B =
-28   40   42  -10    7  -46  -30
 35  -19   -2   -3   34   22   -8
 32  -19  -34   18   28    5  -12
 25   -3   19   -2    3   18   17
-41  -11   36    2  -37  -34  -52
-31  -13   32    0  -31  -33  -47
-31  -15   27   -7  -39  -40  -40
 -5   62   -3   29  -22   17  -10
-28   -9   21    8  -28  -37  -44
-45   -6   30    1  -32  -33  -32
-32   32    7   -3  -16   10    6
-13   53   -5   41  -26   27    0
-33   45    0  -34   41   34   10
B[-13, -7] -> -28
B[-5] -> [-28, -9, 21, 8, -28, -37, -44]
B[-2, -4] -> 41
B[-9, 2] -> 36
B[-4] -> [-45, -6, 30, 1, -32, -33, -32]
B[-4, -4] -> 1
B[11] -> [-13, 53, -5, 41, -26, 27, 0]
B[-6, -1] -> -10
B[:, -6] -> [40, -19, -19, -3, -11, -13, -15, 62, -9, -6, 32, 53, 45]
B[4, 4] -> -37
B[:, 6] -> [-30, -8, -12, 17, -52, -47, -40, -10, -44, -32, 6, 0, 10]
B[:, 4] -> [7, 34, 28, 3, -37, -31, -39, -22, -28, -32, -16, -26, 41]
B[-11, -3] -> 28
B[10, 3] -> -3
B[-1, 3] -> -34
B[6, -3] -> -39
B[-4, -5] -> 30
B[2, -2] -> 5
B[-4, 4] -> -32
B[6, 0] -> -31
B[-12, 6] -> -8
B[10, -1] -> 6
B[3] -> [25, -3, 19, -2, 3, 18, 17]
B[8, 5] -> -37
B[12, 0] -> -33
B[6, 3] -> -7
B[-12] -> [35, -19, -2, -3, 34, 22, -8]
B[-11, -7] -> 32
B[7, 2] -> -3
B[0, 5] -> -46
B[:, -4] -> [-10, -3, 18, -2, 2, 0, -7, 29, 8, 1, -3, 41, -34]
B[-12, 2] -> -2
B[-5, 3] -> 8
B[3, 2] -> 19

grid =
[[ 0.003 -0.064  0.054 -0.084  0.155 -0.026 -0.004 -0.066 -0.083  0.116
   0.035  0.142]
 [ 0.107  0.164  0.035  0.129 -0.070 -0.119 -0.099 -0.015  0.027 -0.155
   0.142  0.150]
 [-0.010 -0.130  0.114  0.048 -0.064  0.131 -0.040 -0.042 -0.103 -0.035
   0.074 -0.117]
 [ 0.035  0.072  0.122  0.158  0.144 -0.113 -0.089  0.147  0.106  0.045
   0.046  0.039]
 [-0.027 -0.085  0.128 -0.045 -0.016 -0.058  0.068  0.006 -0.068 -0.070
  -0.144  0.054]
 [-0.062 -0.097  0.110  0.033 -0.150  0.092  0.122 -0.067 -0.007 -0.033
  -0.030  0.145]
 [ 0.022 -0.123 -0.047  0.000  0.026  0.001  0.052 -0.033 -0.086  0.059
   0.028 -0.028]]
Indices start at 0.
(0, 0)	0.003
(3, 1)	0.072
(4, 5)	-0.058
(3, 4)	0.144
(5, 4)	-0.150
(1, 0)	0.107
(2, 8)	-0.103
(2, 0)	-0.010
(1, 7)	-0.015
(0, 10)	0.035
(5, 11)	0.145
(0, 8)	-0.083
(0, 1)	-0.064
(4, 10)	-0.144
(6, 3)	0.000
(4, 2)	0.128
(1, 2)	0.035
(6, 9)	0.059
(3, 2)	0.122
(2, 11)	-0.117
(2, 4)	-0.064
(6, 2)	-0.047
(6, 5)	0.001
(1, 5)	-0.119
(6, 10)	0.028
(0, 5)	-0.026
(4, 1)	-0.085
(5, 10)	-0.030
(0, 2)	0.054
(3, 6)	-0.089
(6, 4)	0.026
(3, 7)	0.147
(4, 9)	-0.070

M = [[159.44, -150.55, -96.11, 126.10, -157.67], [186.29, -182.46, -109.81, 129.05, -190.57], [-144.42, 114.68, 160.54, -164.12, 154.56], [179.01, -170.70, -103.72, 125.43, -187.73], [103.89, -115.28, 139.88, -122.87, -9.53], [184.28, -179.18, -88.20, 125.37, -186.18], [-170.43, 197.82, -225.47, 214.97, -132.67], [-209.93, 181.70, 204.35, -226.50, 210.27], [-151.63, 110.26, 162.63, -161.78, 146.32], [159.77, -157.41, -151.51, 136.67, -185.25], [202.55, -214.81, 252.38, -209.34, 204.53], [164.96, -165.85, -112.14, 137.17, -167.02], [-123.43, 164.93, -152.32, 98.20, -79.05], [-16.30, 96.01, -142.77, 143.58, -171.89]]
Indices start at 0.
(0, 0)	159.44
(5, 2)	-88.20
(7, 3)	-226.50
(11, 2)	-112.14
(5, 4)	-186.18
(13, 4)	-171.89
(1, 2)	-109.81
(12, 3)	98.20
(2, 3)	-164.12
(4, 2)	139.88
(3, 4)	-187.73
(2, 4)	154.56
(2, 0)	-144.42
(9, 3)	136.67
(0, 4)	-157.67
(9, 4)	-185.25
(13, 2)	-142.77
(6, 3)	214.97
(7, 4)	210.27
(1, 0)	186.29
(13, 0)	-16.30
(10, 3)	-209.34
(13, 1)	96.01
(1, 4)	-190.57
(6, 1)	197.82
(7, 2)	204.35
(5, 1)	-179.18
(12, 4)	-79.05
(2, 2)	160.54
(7, 1)	181.70
(8, 1)	110.26
(6, 2)	-225.47
(5, 0)	184.28

a =
array([[188, 144, 174, 156, 213, 193, 172, 212],
       [125, 154, 134, 152, 133, 107, 133,  97],
       [ 98, 118,  91, 126,  84,  61,  55,  58],
       [196, 140, 186, 131, 149, 203, 188, 218],
       [ 66, 147,  74, 157, 172, 112, 120, 106],
       [199, 128, 188, 122, 106, 158, 145, 168],
       [112, 120, 111, 121, 110, 140, 123, 144]])
a[-7, 0] -> 188
a[:, 3] -> [156, 152, 126, 131, 157, 122, 121]
a[:, -2] -> [172, 133, 55, 188, 120, 145, 123]
a[0, 7] -> 212
a[2, 2] -> 91
a[-7, -7] -> 144
a[5, 0] -> 199
a[-3, -3] -> 112
a[0, -3] -> 193
a[4, -2] -> 120
a[6, -3] -> 140
a[-2, 2] -> 188
a[0] -> [188, 144, 174, 156, 213, 193, 172, 212]
a[:, 0] -> [188, 125, 98, 196, 66, 199, 112]
a[-6] -> [125, 154, 134, 152, 133, 107, 133, 97]
a[-1, -1] -> 144
a[-3, -4] -> 172
a[6] -> [112, 120, 111, 121, 110, 140, 123, 144]
a[-5, -2] -> 55
a[-1, 3] -> 121
a[6, 1] -> 120
a[3, -3] -> 203
a[-7, -4] -> 213
a[:, 7] -> [212, 97, 58, 218, 106, 168, 144]
a[3, 4] -> 149
a[-3, -7] -> 147

X =
array([[ -1,  -7,  22,  -9,  41],
       [  8,  -1,   2,  11, -58]])
Rows and columns are counted from 0.
row 0 col 0	-1
row 1 col 2	2
row 0 col 1	-7
row 1 col 3	11
row 1 col 0	8
row 0 col 4	41

data = ((18, -27, -1, 62, 18, 36, -42, -13, 19, 38, 23, -5), (44, -41, 42, -37, -7, 9, 54, 16, -19, 52, 7, 12), (42, -17, 8, -11, 60, -34, 12, -2, -36, 48, -22, 46), (-17, 11, 10, -51, -38, 39, -27, 31, -14, 67, 23, 1), (37, 24, 18, -33, 31, -4, 10, -34, 44, 40, -47, 4), (55, 35, -60, 12, 2, -45, -25, 5, -19, -22, 31, -19))
Rows and columns are counted from 0.
row 0 col 0 -> 18
row 3 col 10 -> 23
row 5 col 8 -> -19
row 4 col 8 -> 44
row 1 col 7 -> 16
row 4 col 5 -> -4
row 0 col 4 -> 18
row 1 col 1 -> -41
row 5 col 0 -> 55
row 3 col 11 -> 1
row 3 col 0 -> -17
row 2 col 8 -> -36
row 2 col 4 -> 60
row 4 col 3 -> -33
row 5 col 7 -> 5
row 1 col 3 -> -37
row 5 col 11 -> -19
row 4 col 10 -> -47
row 2 col 5 -> -34
row 4 col 9 -> 40
row 1 col 5 -> 9
row 0 col 9 -> 38
row 5 col 4 -> 2
row 1 col 0 -> 44
row 0 col 5 -> 36
row 4 col 7 -> -34
row 0 col 8 -> 19
row 1 col 8 -> -19
row 1 col 4 -> -7
row 3 col 8 -> -14
row 4 col 11 -> 4
row 0 col 1 -> -27
row 3 col 4 -> -38
